Each row below is a small network's average activation on inputs in which a field has the value named, seen along a few directions.
Related values have similar rows: they may be neighbours, one step apart, or belong to one group.
Random noise pushes rows far along 5 fixed directions. That doesn't count. These rows show it; they differ only by the noise:
[ 249  130  124  268  150   43 -123  163 -365   73   96  153  412 -137
 -254  -51  501  360  -31   -7]
[  66   34  282   25  196  -26  -48  -74  -41   71 -240  260 -145   -5
  170 -178 -135   98  -69  -70]
[-332 -210 -379   22 -164 -593  214 -142   94  -38  255  235 -239  124
  194 -163 -372 -396 -179 -678]
[ 452  183  366  -42  157  138  104 -102  -71  235 -427  -44  240 -180
   63  -59  366  374  315  258]
[-121   38  177 -222  -17 -375   81 -269  184  203 -237  155 -403   -8
  396 -208 -377 -154  -30 -329]
[ 198  -59 -254 -175 -213 -343  585 -333  184  192 -142 -284  181  -73
  330   -1  140 -158  473 -240]
[ -27  215  412 -214   51 -283 -131 -185   56  312 -272  168 -324 -118
  272 -210 -174   72  -72 -195]


Zib, 25 values:
n18: [  80 -147 -144  388   82   33   94  -84 -227 -295  226   91  249  208
 -119   59  -14  -78 -131  -63]
n19: [-516  -62 -199    0 -460 -780 -140  -34  111  -15  728   23 -372  228
 -102 -161 -352 -397 -467 -433]
n21: [-208  171   92  -63 -263 -330  -69  -82 -249  399  667 -793  328 -125
  438  252  488 -410  278 -540]
n23: [-149  146  -15 -425 -284 -329   81 -231   21  358  113 -463   88  -64
  -14  232  406 -206  395 -227]
n9: [-196   -7 -489  241   75  255  113  229 -226 -389  466   50  201  -35
   52  149   53  -74 -218 -360]
n6: [  51  786  227 -505 -209  -40 -408  -81 -139  484  -34 -227   69 -421
  -35   73  233  287  -27  129]
n8: [ -13  273   38 -183   54  475  -94  117  -65  132  -30 -237  134 -186
   61  137  249   38  243  323]
n1: [ 130  -47  201   19   57 -214 -114  114  174   82 -158  119 -279    0
 -207 -177  -59  149 -136   87]
n13: [ 102 -291  -24  233   94  677   86  248  131 -163 -199   38   40   17
  -71   12 -131   -2   42  568]
n2: [  86 -195   60  261  270  245 -122  254 -128 -242  212   22    6   68
  360  -60 -284   17 -312   28]
n12: [  87   20 -286  260 -138  -21   68  -17 -172 -260  223    8  375  134
 -431  -41  144   38 -110  149]
n3: [ -37   37  138   43  427  787 -251  234 -106  -41 -205  116 -103  -14
  338   76 -156   18  -24  127]
n15: [ 127  -85    9 -243  149   92   92  -82   82  -70 -187 -296   10  -72
  223  330  130  -62  350  -24]
n17: [ 154  -41  384 -125  281  256 -490  407   22   -8 -157  119 -160  -86
 -205  -67  -72  378 -219  295]
n14: [ 416 -175  392   73  500  624   36  133   80  -45 -484 -315  123   64
  277  165  134  216  319  395]
n16: [ -91 -348 -107  305  178  395  110   -9  -28 -556 -286  516   -2  416
 -258   70 -236 -100   44  171]
n20: [-282   65 -130  -89   84 -135  -94  -89 -252   36  352  -10  -22  -40
  273   34  -22 -264  -90 -619]
n24: [ 279 -352   40   39  204  122  339 -147  386 -298 -649  411 -236  237
 -128 -130 -365  197   84  296]
n22: [-520   72 -179  282   -9   46 -239 -101 -237 -329  347  242 -210   57
   50   90 -335 -306 -420 -217]
n25: [-465  111  134  298  170  395 -646  194 -286 -232  346  215 -155  105
 -168  108  -60  -82 -485  -13]
n7: [  41 -196 -353  255 -213 -338  317   43   -4  103  152 -198  326  188
 -400   -6  409  -38  180   26]
n5: [  60  110   79  -22  151  399  195 -249 -260  -88  286 -371  297  -33
  959   -9 -139 -236   24    6]
n4: [-155  139  290  101   94  167 -405  159 -379  114  468 -154   51   61
  410 -173 -132   28 -408   -9]
n10: [ 103  140  121   16  -82  244   71  -50   50  125 -132 -506   77 -113
   65  189  289  -64  253  427]
n11: [ 278 -396 -294  142   52  427  557 -181   66 -349    3 -107  267   96
  566  -22 -205  -85  266    9]
Each value of Zib is a pair of two hidden parts, and every pair occurs once (5 first parts, 5 second parts).
Changing only the second part turns n5 into n18. n8 has the same second part as n5; what does that change turn n8 into?
> n23
Changing only the second part turns n4 into n7. n13 has the same second part as n4; what does that change turn n13 into?
> n21
Changing only the second part turns n20 into n22. n15 has the same second part as n20; what does that change turn n15 into?
> n25
Changing only the second part turns n1 into n2. n14 has the same second part as n1; what does that change turn n14 into?
> n17

Govi, 25 values:
w10: [  -2   47  -68 -302 -125 -130  -68   77 -119  357  280 -518  225 -188
  162  244  581 -107  223 -274]
w22: [-122  374   20 -177 -296 -184 -255 -102 -138  104  -48    0   33 -114
 -394  134  277  -47   64  -13]
w13: [-184  543  355  -16  151   44 -630   88 -557  322  555  148  104 -309
  329 -104  208  229 -533 -596]
w9: [ 118 -118   97  -57   71  -74  -62   27  163  -57 -186  319 -141    0
   57 -206 -353  271 -165   -2]
w20: [  56  491  473  -39  112  -44 -200 -205 -102  117 -161  299  -98 -273
  -39 -107   81  365 -150  128]
w21: [ -62   45  209 -306 -365 -454  287 -562  311  386  -59 -728   56   13
  658    5   41 -320  458  -55]
w24: [ 168 -131 -268 -266  -91  307  466  -91  490  -70 -641  -90  -73   39
 -236  170   -3 -155  647  659]
w8: [ 161  165  629 -245  240 -276 -380  150   23  355 -221  163 -266 -128
   86 -232  -20  366 -138   51]
w18: [-223   -4    8  -93   84  256   80 -243  -22 -309 -123  169 -140  155
  384    7 -533 -301 -163  148]
w17: [  60  298  389  208    8  109 -274   10 -262   71   87   85   68  -15
    6 -201   82  194 -249  351]
w3: [ 337  -75   85  270  426  484  235  -28 -162 -362 -523  387  147   78
 -458   66  124  272  170  457]
w2: [ -76 -332 -360  -39 -194 -538  188  116  261   49  -88  317 -218   91
 -427   -2    7 -104  -40 -427]
w23: [ -32  289  546 -403   -6 -356  -16 -519  203  354 -432 -274 -526  -25
  614  -23 -110 -155  261 -282]
w11: [ -83 -364 -244  447  -14   54 -143  462 -103 -168  219  176   10  207
 -617 -167  -15   -5 -255  198]
w15: [-166  369  121 -603 -119 -113 -117 -168  258  426 -123 -336 -413 -263
  441   85  -41 -207  155 -409]
w16: [   8  384  261 -264 -285 -142  -77  -53  190  391 -147 -406 -131 -217
  207 -112   17  141   -6  256]
w14: [ 125 -118  -11  139  -96   52  253 -177   96   43 -308 -316  168  162
 -225  195  337   89  427  269]
w19: [ 288  222  357 -168   -7 -118   69 -291 -117  146 -163 -221  156 -129
  249 -119    3  238   37  139]
w1: [-386  -71   16  -39 -104 -209 -330  198   71   44  147   29 -377   77
 -242   98 -210 -255 -209 -130]
w5: [ -33  -41  -32 -501 -118  -33    6   21  580  -45 -465  414 -546 -107
 -153 -175 -594   53  -34  194]
w4: [  23   33 -126   20  117   88  177 -119  -31    7   23  -86  -34 -102
  318  115  121  -68  215 -403]
w25: [ -59  216   25   -2  -91  367 -276  223 -140  -37  123  178  161  -78
 -246   42   41  113 -128  321]
w12: [ 137  101  376  -15   63 -111   40 -194 -204  162  109 -280  223    8
  230   12  242  196   82 -108]
w7: [ 175 -111 -140  105   50  120 -109  343  129   57 -103  284   18  -72
 -342 -175 -227  284 -250  299]
w6: [ -25  -37 -204  -69 -217 -494   12  133  130  225  531 -464  117 -203
   51  131  213  -67   43 -325]
The values of Govi form a network in which each value has 4 neighbours.
Which values are neighbours of w25? Give them in the order they are listed.
> w24, w18, w16, w5
Which values are neighbours of w10? Give them in the order they are listed.
> w2, w15, w1, w6
Which values are neighbours of w19? Give them in the order they are listed.
> w9, w20, w17, w12
Each value of Govi is a pair of two hidden parts, and every pair occurs once (5 first parts, 5 second parts).
Changing only the second part turns w20 into w12. w13 has the same second part as w20; what does that change turn w13 into?
> w8
Changing only the second part turns w17 into w18. w16 has the same second part as w17; what does that change turn w16 into?
> w25
Changing only the second part turns w19 into w3. w9 has the same second part as w19; what does that change turn w9 into?
> w4
Changing only the second part turns w21 into w22. w11 has the same second part as w21; what does that change turn w11 into?
> w24

Gaz, 15 values:
u8: [ 129   75 -238 -285 -419  -34  394   -7  283  177   -3 -452  229 -234
  -53   62  315   31  419  512]
u2: [-302 -163 -102  285  245   71 -178   83 -342 -106  418   16  227  126
  146  109  280 -262 -162 -347]
u5: [ 418 -621   30  330  175  516  380  -32  276 -435 -586  164  -39  389
 -276   -1 -182   45  253  813]
u7: [-303 -457 -633  -28 -141 -112  318  -32  408 -241   41  -80 -428  237
  155  133 -455 -791  123 -381]
u3: [   0  178   93  -66 -166 -270  232 -216  -77  219   86 -383   46    8
  699 -245 -266  -95  -36 -289]
u12: [  29  262  121 -224  -38  102  -95  -80 -239   48   62   31  177  -79
   44    8  126  264  -63   73]
u1: [ 277 -312  -54  -95   14 -379   99  -22  200  -71 -334  203   29  151
 -552   -3   81  243  139   37]
u6: [-278  109   21 -117 -251 -332 -477  216   69  341  154  -67 -216  -77
 -425   23   31   57 -120  133]
u11: [  -2  303   71  448  298  168 -459  283 -610 -144  501  479  261    0
 -150 -304  218  352 -499 -291]
u4: [-151  148   43  -28 -280 -722   86   77 -198  369  551 -340  -14   18
  113 -115  232 -136  -66 -544]
u15: [-368  139  -36 -146 -110  106 -214  -21   11    7  318  103 -178 -192
  359   57 -329 -216 -367 -147]
u13: [  33  172  143 -142 -156 -269  -64  -69  202   98   84   61 -220  -44
 -334 -106 -258   74 -194  165]
u9: [-446   28 -197  -67   93  197 -166   58 -166 -115  289  -62  -19  -12
  464  222 -119 -410 -106 -542]
u10: [ -81 -253 -685  363    6   30  327   15 -134 -455  300  -22  462   18
 -263  272  313 -187  110 -373]
u14: [ 352  139   14  -23   40   25  387 -417   10  223 -227 -396  255 -235
  677  161  241  -54  556 -367]
Each value of Gaz is a pair of two hidden parts, and every pair occurs once (5 first parts, 3 second parts).
Changing only the second part turns u15 into u11. u8 has the same second part as u15; what does that change turn u8 into?
> u3
Changing only the second part turns u14 into u9. u4 has the same second part as u14; what does that change turn u4 into?
> u6
